Each row below holds a small network's activations on one input, seen along a few directions.
Each table varies a few parts of the input and shows all the possible inputs, shuffled.
A made-up example of a description, with smaller parts first: one of 6 places along a line, together with either a single point or (one of 2 separate values, together with one of 5 places around a ring) or one of 11 places around a ring.
Shared parts are said once, and a part with two or three values counts as separate values.

Other details of the inputs shift rows strongly along three fixed directions, in all tables alike. That doesn't count.
These rows show it; all are for the same input, with only those details redrawn:
[ -4  -6   1   9  17   2  14  -6  15  14   6   7 -17  -7]
[ 27  33  10   1   1 -29   4   7   1 -11 -19 -10   3   0]
[-16  10   1  -1   1  -5   4   8 -19  -6   9   7   1  -4]
[ -6  -7   0   8  16   3  14  -7  14  16   7   6 -18  -7]
[-15  10   1  -2   2  -5   4   8 -18  -7   9   7   1  -4]
[-16   9   1  -2   2  -4   4   8 -18  -6   8   7   1  -4]
[ -4 -16  15 -21  -5  12 -11  -7  -1  -3 -11   4  20   0]
[ -5  -6   1   8  17   3  14  -7  15  16   7   6 -17  -8]

Rows:
x1: [-15   1  -5   7  -4  -7  -5   4 -25  -3   9  -4  -4  -4]
x2: [ 37   7  13 -15 -14  -3 -21  -9  24  -7 -36 -13  21  19]
x3: [ -6  -5 -12  11   8   7  11  -5  15  17   3   7 -18   5]
x4: [ 27  35   5   2  -3 -27   2   0   3  -9 -12 -14   6   4]
x5: [ -4   2 -14   4  -2  -1  -5   8 -23  -8  15   1   0  -4]
x6: [  5 -26   8 -15  -8  17 -14  -3  -6   0 -11  -5  13  -2]
x7: [ -8  13  -6  -1   2   1   9  10 -17  -9  16   5   3  -1]
x8: [  2 -23   1 -17 -10  13 -15 -11 -11  -4  -8  -3  17   2]
x9: [ -2  -2   3  16  17   3   8  -7  21  12  11   5 -18  -6]
x10: [-10  11   1   2   0  -4   0  13 -17  -9  14   8   4  -4]
x11: [  2 -19   4 -20 -14  24 -13  -2   3   0 -12   4  19  13]
x12: [ 26  32  10  -1   2 -29   5   7   1 -10 -19 -10   2   0]
x13: [-13   4 -13   5  -2  -1  -8   3 -25  -9  19  -1  -4  -2]
x14: [  0 -16  14 -19  -4  17  -8  -2   0  -2  -6   3  18   1]
x15: [ 22  32   4   3  -7 -27   1  12   0  -8 -26  -8   0   9]
x16: [-22   4  -6  -7  -9  -6  12  10  -8 -17  20  -2   7  -8]
x17: [  8 -40  -2  -4  -6  18   6 -22  38  11 -11 -14   1 -13]
x18: [-13  14  -6  -2   1  -4   7   6 -20  -8  15   7   1  -2]
x19: [ -6  -7   4  13  14   3  12 -11  18  18   9   2 -17  -4]
x20: [  4 -14 -10  16  10   4   6 -17  12  17   5  -6 -17  -3]
x21: [-15   5  -7   7  -1  -6 -10   8 -25  -8  13  -1  -4  -5]
x22: [-10 -11 -13  15   1   2  23  -2  30   6   6   0 -19  -3]
x23: [ -1 -22  11 -16 -11  22 -14   0   5   2 -16   3  16  10]
x24: [ -7 -15  10 -11 -13  15 -22  -3   4  -3 -12   5  16  11]
x25: [ -6  -4 -10  17   5   6   9  -9  18  19   5   4 -19   7]
x26: [-10  11 -13   3  -7   1  -2  14 -14  -6  12  10   0   7]
x27: [ 29  23   2   4   0 -30  -2   6  -7  -8 -22 -19  -3  -2]
x28: [  5 -24   6 -12  -8  13 -20  -3  -6  -1  -7  -3  16  -1]
x29: [  1  -1  -5  12  16   6   9 -11  22  13  17   4 -16  -4]
x30: [ 51   8  -3  14  15 -16  12  -8  30  11 -22 -22 -16  -1]
x31: [-10 -16  11 -12 -17  14 -17  -5  -1   1 -13   3  17  12]
x32: [ -6  12  -5   0   1  -2   2   9 -14  -9  19   8   4  -1]
x33: [-16   8  -7   4  -5  -1  -4  18 -16  -4   8  10   0   6]
Q: What is each input in this table made of?
A: one of 3 separate values, together with either a single point or (one of 2 separate values, together with one of 5 places around a ring)
Q: Changing only the choice among 3 separate values turns x14 into x6. The same change can be made to x29. Which row results?
A: x13
Q: Change only the choice among 2 separate values in x19. List by row number the other rows that result.
A: x4
Q: Change only the choice among 3 separate values in x5. List by row number the other rows that result.
A: x26, x32

Rows:
x34: [  5 -56   1 -13   0  30 -15 -33  13  14  -5   3   9  -6]
x35: [  9   0  -3  13  -1  -3  -3  -3   6  10 -11 -13 -12  -2]
x36: [ -5   7   5  11   6 -10   1   2   6   7   2   4  -8  -2]
x37: [-12   7 -10   8  -2  -1   9   8   3  -2  16   9  -3   1]
x38: [ 21  22  15 -19 -11  -5 -18   5 -10 -16 -22  -2  25  18]
x39: [12  9  4  0  7 -9 15 -9 14  3  0 -6 -1 -4]
x40: [  7  10  -3 -11 -23   1 -24  12 -25 -17 -10 -10  23  10]
x41: [-12  10   2   6  10  -3   5   1  -5   8   1   6 -11   2]
x42: [12 12 -1  5  1 -2 11 -7 22  7 -3  1 -4  8]
x43: [ -6 -36   9 -20   6  29   5 -23  18  13  -2   5  11  -4]
x44: [-14   7  -1   6  -1  -6  13  -3   3   6   5   5  -8   2]
x45: [26  8  7  9  7 -6 -2 -4 29  7 -8  0 -3  6]
x46: [-14   3   2  10   5  -5   1  10  -3   3   5   8 -12  -6]
x47: [ -6   5  -5   4   7  -8  14   2   3  -2  15   0  -1 -11]
x48: [ 33   9   4   5   1  -9  10   2  37   5 -18  -6  -6   3]
x49: [ 18 -37  15 -32 -26  31 -35  -6  -4  -7 -30  -9  45  20]
x50: [ 17   9   7 -11 -17 -10 -14  12 -38 -26 -12 -18  23   4]
x51: [ 33   8   7   7   7  -6  -1  -1  31   7 -16  -2  -6   2]
x52: [-15   2  -4   7   0  -8  12  10   2  -1   5   5 -10  -5]
x53: [-24  19   8 -15 -17  -9 -15  25 -49 -26  -1   8  17   4]
x54: [  9   3 -19  11   4  -6  -2   3   1   6   6  -4 -15   5]
x55: [  9   7   7   6  12  -9   3  -2   8   4   6  -1  -2 -10]
x56: [-49 -38   0  -9  -7  27  -1  -5  -4   7  20  19   9  -3]
x57: [  4   2 -15  14   1 -15   0  -4  -4   4  -8  -3 -14  -2]
x58: [-6 11 -8  2  4  3 14  2  2  3  6  7 -8  7]
x59: [-17  13   3  11   4  -7   5   1  -9   5  12   9 -14   1]
x60: [ 14   2   1   1   8  -9  13   1  17   0  -3  -6  -3 -12]
x61: [-38  11 -11  11   9  -4   8  20 -38  -9  40  16 -11 -18]
x62: [-4  6 -4  6  9  6  2  9 -1  2  6 11 -9  2]
x63: [  6   7  -8  11   0   0   3  -2  18  -4   6  -9 -11   4]
x64: [ 27   1 -15  12   1  -9  -2 -10  15   8 -12  -5 -10   4]
x65: [ 13  -6  -9   4   7  -7   0  -8  -2   5   6  -9 -11  -7]
x66: [  3   6   3   2  15  -3   6   4  -5  -1   4   2  -7 -10]
x67: [-11   5  -5  12   0  -6   4  -1   6  -5   5 -12 -13  -3]
x68: [ 19  18  19 -24 -20 -15  -9   1  -2 -14 -37 -12  28  14]
x69: [ 17 -50  11 -13   0  34 -16 -30  26  22 -13 -11  11  -6]
x70: [  5   7   6  -8 -22  -9 -17  15 -33 -19 -19 -14  20  11]
x71: [-32 -29   7 -11   7  30  -6 -14  -9  11  26  16   8  -6]
x72: [ 1 10 -9  3  1 -1 13 10  6 -1  0  5 -9  2]
x73: [ -4   9  -5 -11 -20 -16 -22  11 -35 -20 -10  -8  15   6]
x74: [-24   1 -11   9   4   2   7   2 -14 -13  29  -4  -9 -11]
x75: [ 7  7  6  0 15 -2  7 -6  1  7  2  0 -6 -5]
x76: [18 14  5  8  7 -3  1 -7 20  9 -4  3 -5 10]
x77: [-11   3  -6  -2   7  -1  16   8 -10  -6  11   4  -5 -11]
x78: [-43 -38   0 -15  -3  30   2  -1  -7   6  10  18   3  -2]
Q: What is each input in this table made of?
A: one of 3 separate values, together with either a single point or one of 4 places along a line or (one of 2 separate values, together with one of 5 places around a ring)
Q: Changing only the choice among 3 separate values turns x51 into x46. The same change can be made to x45. Which row results?
A: x36
Q: Changing only the choice among 3 separate values turns x70 into x49. The same change can be made to x59. Which row results?
A: x76
Q: Change only the choice among 2 separate values in x37. List by row number the other rows that result.
A: x45
Q: A walk changes only the place on the line of 4. It starts at x64 and steps to x54. List the rest of the walk in order.
A: x40, x49
Q: Change only the choice among 3 separate values in x39. List by row number the other rows that result.
A: x42, x44

Rows:
x79: [ -6 -33  11  -5   4  28  -5 -23  35  22  -9  10  -3   9]
x80: [ 40   3  -1   6   8 -12  -1  -7  16   4 -19 -21  -7   5]
x81: [-23  -7   1 -24 -19  13 -14   8 -21 -11   4  16  29   8]
x82: [  6 -45   3  -6  -1  26  -8 -17  20  22  -8  -6  -2   0]
x83: [-26  15   5 -14 -12  -9  -9  10 -43 -21  11   8  20  -2]
x84: [ -8  -5  14 -17 -17   9 -14   0  -2 -11 -15   7  21  14]
x85: [-29  19   6 -14 -15  -5  -5  19 -48 -24   8   5  19  -3]
x86: [ -3  17   6 -13  -5  -8  -3   9 -21 -17  -6   3  12  -2]
x87: [  9  24  -7  25  27 -19  32   0  15  14  19  -1 -29 -12]
x88: [ 26  22  -8  20   0 -24   2  -1   3  -2 -12 -13 -12   0]
x89: [-35 -22  -5   9  16  16  21  -3   3  21  33  16 -16 -15]
x90: [ 30  15  16   0   7 -17   4 -10  23   1 -27 -11  -1  -1]
x91: [ 33  17  13  -2  11 -14   5 -10  19   4 -16 -11   3   0]
x92: [  5 -20  -4 -15 -13   7 -20  -2 -17 -10 -12  -7  20   3]
x93: [  4   8  -4  -3 -14 -16 -16   6 -31 -21  -8 -12  15   5]
x94: [  2 -19   1 -12 -16   7 -18   0 -18  -8 -12 -12  21   3]
x95: [-61 -20 -13  11   5  23  12   4 -11   8  44  32 -16   0]
x96: [ -4  -6   8 -21 -13  13 -15   0  -3  -5 -17   8  19  11]
x97: [-42  -6  -9  17  22  12  20   7  -6   9  40  20 -28 -15]
x98: [  0 -33   4 -10   4  27  -5 -20  33  27 -11  11   1   6]
x99: [  2  25   3 -10 -13 -10  -6  13 -17 -16   0   2  21  12]
x100: [  9 -38   3  -3   1  26 -15 -19  23  18  -4  -3  -3  -2]
x101: [  7  24  -9  27  19 -12  28   6  24  12  12   5 -29   3]
x102: [ -8  32  -6  -6 -15 -23   5  19 -28 -27   4 -12   8  -2]
x103: [  6 -38   0   0  -4  26  -7 -18  19  20  -8  -4   0  -1]
x104: [ -8  -6  13 -20 -17  13 -15   1  -5  -3 -17   3  22  11]
x105: [ 25  16  12   3   3  -8   0   3  31   0 -22  -5  -3   8]
x106: [ 29  17  11   1   4  -6   5  -1  27   1 -22  -6  -1  13]
x107: [ -4 -31   9  -8   4  28  -9 -18  33  24  -4   8   2   3]
x108: [  4 -18   1 -11 -10   7 -24  -2 -13 -10  -8  -9  18   0]
x109: [-28  -4   7 -22 -18  22 -18   5 -30 -15   5  13  25  14]
x110: [ -8 -23  11  -4  12  17   5 -10  22  12  11   9   0 -11]
x111: [-17  22 -10  23  19 -16  25  11  -5   5  32   9 -24 -17]
x112: [  7   9  -6  -3 -10  -8 -13   8 -31 -19  -3 -12  15   6]
x113: [-22 -27 -16  17  12   9   5  -8  -2  15  24   4 -25  -6]
x114: [ 36   4   3   6   0 -18  -5  -8  15   3 -23 -18  -8   4]
x115: [ -2  19  10 -13  -7  -9   1  11 -23 -23   5   2  20   0]
x116: [-18   8 -11  -3 -21  -8 -19  12 -51 -26   7  -2  17   3]
x117: [ -1 -35   6  -9   3  28   1 -14  37  19  -6  15   3   5]
x118: [ 31  12  12  -3   9 -14   9  -2  24  -1 -25  -6  -1  -2]
x119: [-30  22   1 -11 -16   0 -15  23 -38 -24   8  11  16   7]
x120: [ 30  13  16   0  12 -12   2  -7  28   4 -22 -12  -3  -5]
x121: [ 30  20  -5  15   0 -22   5   5   5   2 -13 -18 -14  -1]
x122: [  6 -15  -1 -17 -17  10 -20  -2 -15  -8  -9  -1  16   4]
x123: [-12  30 -32  41  14 -15  22  13 -25   3  34   3 -37  -8]
x124: [-16   4  11 -14  -8   1   1  12 -22 -15   0   4  15  -2]
x125: [-11  10   9 -15  -5   3  -5   4 -24 -15   3   3  16   1]
x126: [ 35  -1   2   5   2 -15  -1  -3  16   6 -23 -24  -4   3]
x127: [ 29  17   8   3   2 -15   1   1  30   5 -16  -7   2   4]
x128: [-20 -26 -16  16  15  14   1  -3  -1  15  26   2 -24  -9]
x129: [-13 -40  -9  -5  -6  31 -13 -12  -4  11   5   9   2  -3]
x130: [-34 -20  -3  11  17  13  21  -6   6  13  31  21 -19 -12]
x131: [-11  37  -2  -1 -16 -26  -2  19 -29 -23   6   6  12   9]
x132: [  7  23  -7  29  15 -18  31  10  26  14   7   0 -30  -1]
x133: [-38   0 -17  23  14   4  14   1  -4  18  30  20 -29  -1]
x134: [  5 -13   4 -15 -12   7 -24   0 -13 -10  -6  -7  15   2]
x135: [  5  35 -26  26  17 -30  32   9   9   0  14  -7 -39 -12]
x136: [-22  33 -26  29  13 -26  31  10  -9  -6  30  -1 -36 -12]
x137: [ -3  27  -7   8   2 -15  11  17  -5  -9  -1   7 -11   5]
x138: [ 10 -40   2  -5   4  27  -8 -21  19  19  -3  -3  -4   2]
x139: [-19  18  -7  24  20 -14  27   7  -2   2  23  10 -30 -10]
x140: [-56 -18 -10   6  11  20  14   4 -23  14  42  21 -15 -15]
x141: [  1  13   7  -1  -5  -5   4  11   6  -4 -11   0   2   9]
x142: [  8   7 -11  -2 -12  -8 -12   8 -26 -16  -7  -7  11   1]
x143: [ 28  14  14  -1   5 -21   6  -9  22   1 -16  -8   5  -4]
x144: [ 39  10   0   7   1 -10  -2  -7  15   3 -17 -16  -8   4]
x145: [ -7  17  10 -10  -8 -11   4  15 -21 -19   2   1  17  -3]
x146: [ -4  20   4  -8 -16 -12  -3  16 -16 -12  -4   1  19   7]
x147: [  6  26 -11  28  16 -19  24   5  18  20   3  -2 -32  -1]
x148: [  4 -12   2 -11 -17  12 -25  -2 -13 -10  -7  -4  20   0]
x149: [ 14   3  -8  10  -2  -7 -10   2  -4  -4  -5 -11  -1  -3]
x150: [  7   8  -7  -7 -12 -11 -13  11 -29 -16  -5  -5   6   2]
x151: [ 37   7   2   9  -2 -17  -5  -9  16   2 -22 -16  -7   4]
x152: [ 32  18   7   1   4 -10   0  -7  25   8 -21  -9   1  12]
x153: [ 24  27  -3   7   5 -25  10   1  21  -8  -9 -19  -9  -7]
x154: [  0 -36  11 -12  10  24   6 -17  30  17  -2  11   3  -7]
x155: [  5  15   9  -4   5  -5   8   3  -4 -10  -2   1   5   0]
x156: [  7 -42  -1   1  -1  25  -6 -19  21  20  -9  -7   1  -2]
x157: [ 21  27   1   5  12 -25  11   3   5   1  -9  -5  -9  -7]
x158: [  6 -14  -2  -9 -14  12 -18  -6 -16  -9  -6  -8  19   5]
x159: [ 10 -46  -2  -7   5  23 -10 -19  21  19 -10  -4  -2   0]
x160: [ -7 -11  16 -23  -7  12 -17  -5  -6  -5  -4   2  25  -4]
x161: [ -3  -6   4 -22 -14  10  -7  -6  -4 -15  -3  -7  22   3]
x162: [-53 -21 -15   5  14  20  18   3 -19  12  47  29 -13 -16]
x163: [ -5 -34  10  -6   4  30  -3 -13  38  19   0  12   3   2]
Q: What is each input in this table made of?
A: one of 5 separate values, together with either a single point or one of 6 places around a ring or (one of 2 separate values, together with one of 5 places around a ring)
Q: Changing only the choice among 5 separate values turns x144 into x100. The same change can be made to x109. Which row results?
A: x119
Q: Changing only the choice among 5 separate values turns x101 into x163. The same change can be made to x112. Which row results?
A: x108
Q: Change only the choice among 2 separate values in x133. List by row number the other rows that result.
A: x83
Q: Change only the place on the ring of 6 in x116. List by row number the other rows that result.
A: x88, x93, x113, x114, x151
Q: A walk changes only the place on the ring of 5. It starts at x139 and steps to x130. List the rest of the walk in order.
A: x143, x83, x90
Q: Change only the choice among 2 separate values in x130. List by row number the other rows that result.
A: x95
